A small network was trained on made-up records. Each row is its average activation on records with the value named, seen along a few directions.
Related values have similar rows: they may be neighbours, one step apart, or belong to one group.
In the rows, 500 means zero.
Strong random noise was added to every row along 4 fixed directions; ignore it. To show where, here is one row again and again, with new noise each time:
[546 439 413 420 379 572 569 557 405 545 403 519 622 516 493 672]
[599 453 373 388 380 538 562 555 409 548 400 499 612 505 508 656]
[755 515 323 380 307 385 525 542 477 508 509 363 409 519 526 458]
[595 482 346 385 389 502 509 513 483 456 450 470 523 562 559 616]
[753 436 367 351 326 507 533 581 396 668 352 453 615 389 408 620]
[465 463 637 680 199 493 353 452 708 291 716 324  99 673 398 323]


Field K:
k23: [268 522 352 383 805 427 423 555 578 330 389 552 661 701 721 825]
k7: [537 289 774 641 414 480 304 470 491 889 362 539 579 267 121 567]
k24: [557 336 705 530 466 782 221 415 550 790  81 616 773 343 323 848]
k9: [169 492 565 525 538 786 679 464 321 573 386 846 875 435 460 708]
k4: [328 578 516 509 636 679 713 595 391 421 590 588 608 432 454 496]
k13: [818 519 282 313 559 472 255 241 635 606 266 655 570 325 486 562]
k11: [549 420 430 436 736 492 313 348 619 587 380 718 631 336 536 605]
k21: [331 570 388 526 391 403 635 503 332 458 499 632 631 563 624 572]
k5: [719 621 379 374 502 469 382 628 534 477 440 272 367 316 382 413]
k19: [644 531 404 366 384 465  49 352 883 210 538 364 261 588 672 496]
k10: [348 574 815 809 449 586 449 289 643 236 685 507 130 676 521 227]
k17: [296 350 587 556 557 430 305 487 597 552 507 555 512 442 305 570]
k16: [458 441 428 460 654 431 500 548 512 660 518 589 561 341 413 398]
k15: [705 558 306 331 321 174 391 552 628 538 692 355 289 489 449 271]
k1: [750 573 572 649 201 172 438 401 575 532 654 375 165 522 528 123]
k20: [275 415 752 661 661 624 422 399 673 321 707 442 300 473 275 399]
k14: [366 438 855 887 507 526 461 485 609 375 727 317  94 679 433 182]
k22: [420 364 711 617 538 501 396 511 546 629 384 479 491 566 430 611]
k3: [393 425 668 511 374 603 454 687 523 621 452 407 512 420 289 547]
k8: [273 455 412 389 658 707 346 441 665 390 539 744 655 420 494 694]
k6: [658 516 448 398 689 423 552 645 448 560 489 330 475 419 438 478]
k2: [182 642 619 533 623 758 687 417 434 252 549 694 590 610 627 603]
k12: [592 587 571 650 508 515 587 450 506 421 514 362 455 629 678 332]
k18: [501 594 633 637 389 608 538 549 547 301 667 356 340 616 560 356]
k25: [776 495 385 328 786 503 411 348 511 612 332 511 635 315 446 543]
The values of K form a network in which each value has 4 neighbours.
Q: Which values are neighbours of k9? Give them in the order they are listed.
A: k13, k21, k8, k2
Q: Which values are neighbours of k6? Give them in the order they are listed.
A: k23, k5, k20, k14
Q: Which values are neighbours of k7? Give them in the order they are listed.
A: k11, k17, k1, k22
A value of K combines one of 5 hidden first parts with one of 5 second parts; all combinations occur once.
Q: k10 and k13 share the first part; k10 and k25 share the second. Which value has the first part of k25 and the second part of k13?
A: k11
Q: k21 and k18 share the first part; k21 and k7 share the second. Which value has the first part of k7 and the second part of k18?
A: k14
Q: k15 and k4 share the first part; k15 and k17 share the second. Which value has the first part of k17 and the second part of k4?
A: k20
Q: k8 and k3 share the first part; k8 and k16 share the second. Which value has the first part of k16 and the second part of k3?
A: k23

Field E:
e6: [339 471 648 679 645 609 627 368 558 337 448 712 591 568 592 565]
e19: [476 483 433 438 527 260 224 352 722 438 623 444 287 586 558 442]
e18: [783 523 344 363 545 465 355 317 502 535 337 550 544 478 634 596]
e12: [603 383 419 440 709 453 368 500 592 510 501 463 388 403 440 373]
e23: [556 531 455 365 595 788 169 288 752 334 339 652 538 388 451 659]
e4: [537 465 560 494 592 539 382 383 644 364 450 445 443 657 527 546]
e25: [570 583 278 202 778 467 308 402 749 235 522 443 468 464 579 624]
e22: [264 580 539 571 450 498 831 779 279 486 744 402 416 680 567 401]
e14: [499 640 500 588 335 376 715 428 338 354 531 436 454 641 724 435]
e17: [539 391 663 577 471 540 332 346 541 721 479 593 495 346 269 409]
e21: [495 520 510 453 454 521 462 411 582 488 524 543 554 441 424 486]
e5: [154 355 622 624 473 639 402 645 406 619 325 607 720 515 442 690]
e15: [656 509 358 530 419 196 609 453 368 582 536 530 387 526 632 367]
e11: [544 535 400 351 700 271 563 409 485 513 600 563 526 489 564 536]
e9: [431 437 512 508 484 517 474 553 551 618 530 534 431 400 294 412]
e1: [381 582 256 363 557 395 359 346 588 249 332 656 574 698 820 777]
e24: [691 485 625 583 436 668 656 622 462 656 474 370 545 218 256 396]
e13: [752 641 387 460 302 485 594 606 417 564 493 394 451 492 554 352]
e10: [381 554 369 396 423 464 575 627 396 550 593 489 564 565 565 577]
e2: [457 499 321 450 637 603 397 437 671 251 448 423 540 781 830 661]
e7: [745 416 602 504 574 539 724 578 348 717 516 461 606 318 361 356]
e20: [270 460 598 687 612 505 107 319 958 142 702 401 145 689 563 488]
e8: [934 594 346 277 400 491 167 537 688 456 402 253 325 335 384 371]
e16: [280 521 338 327 446 658 695 607 276 548 265 800 849 499 647 883]
e3: [374 590 414 406 645 422 457 530 460 319 476 459 630 662 645 714]
A value of E combines one of 5 hidden first parts with one of 5 second parts; all combinations occur once.
Q: e10 and e8 share the first part; e10 and e9 share the second. Which value has the first part of e9 and the second part of e8?
A: e24
Q: e1 and e5 share the first part; e1 and e15 share the second. Which value has the first part of e15 and the second part of e5?
A: e19
Q: e6 and e12 share the first part; e6 and e13 share the second. Which value has the first part of e13 and the second part of e12?
A: e22
Q: e18 and e20 share the first part; e18 and e23 share the second. Which value has the first part of e23 and the second part of e20?
A: e25
